A small network was trained on made-up records. Each row is its average activation on records with the value named, seen along a few directions.
Related values have similar rows: they may be neighbours, one step apart, or belong to one group.
In the rows, zero is written as 500.
Random noise pushes rows far along 8 fixed directions. That doesn't count. These rows show it; they differ only by the noise:
[593 566 410 502 437 522 591 546 412 660 399 384 466 542 509 709 561 505
 485 413 454 576 625 297]
[660 466 608 510 769 428 512 278 673 572 515 553 629 465 694 463 637 570
 531 405 539 611 588 560]
[514 466 613 438 395 414 466 564 337 670 246 382 556 674 423 783 505 713
 511 539 492 586 687 310]
[709 441 724 477 335 468 512 468 446 659 595 621 567 747 568 422 631 580
 456 479 501 736 574 690]
[418 476 467 627 610 448 509 470 511 484 506 473 515 417 648 442 366 468
 583 464 427 410 667 264]
[390 602 267 500 550 435 549 628 383 549 301 291 392 435 380 734 377 543
 550 477 413 408 563 165]
[385 628 579 596 334 626 536 555 481 463 555 539 564 531 599 523 636 313
 342 625 488 340 429 653]
[218 383 770 506 349 446 396 596 352 373 356 584 569 506 508 563 370 554
 466 684 495 315 512 492]
[497 534 443 614 452 510 548 679 299 552 589 785 266 459 615 315 280 578
 385 532 387 494 486 639]
[349 411 472 649 587 344 450 585 392 438 576 623 385 451 591 217 113 594
 614 531 362 408 630 351]


Values of Kevor:
e14: [476 612 354 421 629 596 464 387 701 383 559 393 530 420 374 491 634 368
 518 533 605 411 330 668]
e1: [591 341 560 436 306 576 484 598 392 418 609 680 390 533 377 402 438 430
 484 419 511 640 415 648]
e4: [674 458 384 524 628 454 613 403 588 535 636 534 430 381 652 376 503 427
 563 271 436 647 569 400]
e5: [652 451 454 434 458 663 558 438 530 453 674 605 438 408 527 425 574 353
 433 366 505 596 403 691]
e6: [656 575 300 305 593 331 518 440 645 520 623 349 448 598 217 356 613 556
 653 451 593 633 216 641]
e13: [304 363 561 431 669 470 396 522 366 375 275 541 409 253 477 651 236 672
 514 462 474 441 541 326]
e7: [389 517 126 511 458 353 442 796 352 480 558 385 169 548 165 297  68 668
 689 584 446 453 429 288]
e11: [426 736 285 726 628 514 502 560 532 557 574 370 496 612 503 357 409 515
 484 578 366 415 649 442]
e2: [297 573 456 471 683 362 337 512 561 363 450 382 567 559 240 435 357 616
 528 685 443 356 374 625]
e8: [119 605 382 613 316 569 438 667 523 235 527 370 530 463 340 434 385 281
 539 795 522  82 293 444]
e10: [492 384 613 310 536 366 454 506 401 516 292 548 480 469 413 634 467 742
 524 484 561 562 433 501]
e9: [598 441 367 502 485 660 574 456 569 503 488 530 409 325 565 615 475 347
 520 388 553 523 559 269]
e12: [584 726 444 605 558 630 543 424 663 577 517 502 625 514 632 531 811 406
 344 601 584 430 383 750]
e3: [446 594 554 555 231 656 568 698 291 610 459 568 430 582 564 622 540 491
 280 565 459 462 551 577]
Kevor is arranged as a ring.
A walk along Kevor starts at e14 and steps to its neighbour e9. Put e4, e6, e11, e2 in the order it reaches them.
> e6, e4, e11, e2
What is the length, in steps, of the shortest route from e12 to e3?
> 3

Values of Tumu:
u3: [222 671 711 556 277 474 456 569 591 251 669 531 709 698 411 291 708 331
 391 831 521 243 135 983]
u1: [510 493 615 447 567 417 500 408 511 556 433 426 601 495 559 596 604 518
 510 452 488 553 567 494]
u9: [589 513 528 757 471 599 438 524 489 608 654 559 589 700 631 356 406 490
 467 538 423 540 816 485]
u14: [505 728 109 637 625 566 643 590 483 614 363 398 339 282 595 693 456 404
 493 389 436 367 524 144]
u10: [606 305 422 318 481 563 654 432 507 334 543 518 400 213 396 597 484 227
 563 178 424 619 388 348]
u2: [354 596 324 661 659 428 556 446 608 420 638 313 555 393 648 318 451 336
 607 425 364 311 600 258]
u6: [432 615 246 446 677 438 573 547 523 388 604 444 333 357 324 407 397 361
 500 414 411 498 313 575]
u11: [363 780 429 817 370 597 530 544 554 512 781 393 573 648 689 190 578 228
 438 612 385 302 508 542]
u5: [614 583 244 527 478 573 473 575 491 557 574 447 341 553 363 422 443 582
 533 553 499 551 462 516]
u4: [429 647 280 444 541 262 478 684 328 531 574 371 316 701 159 327 266 694
 579 559 324 590 444 559]
u13: [582 550 247 377 564 482 534 623 421 516 406 656 232 376 376 536 404 666
 411 558 537 494 201 660]
u8: [388 404 386 332 419 777 575 492 536 305 390 442 372 162 430 801 540 214
 452 317 606 391 354 337]
u12: [440 447 394 576 353 619 622 595 404 435 546 582 392 290 631 486 408 296
 515 421 502 359 518 255]
u7: [683 475 381 601 371 594 535 598 434 725 570 581 316 582 610 471 357 564
 536 462 541 624 720 325]
Tumu is arranged as a ring.
A walk along Tumu starts at u5 and steps to its neighbour u7. Put u1, u9, u11, u13 in the order it reaches them.
> u13, u11, u1, u9
List every value one step from u6, in the order listed.
> u10, u4
List every value one step from u14, in the order listed.
> u3, u12
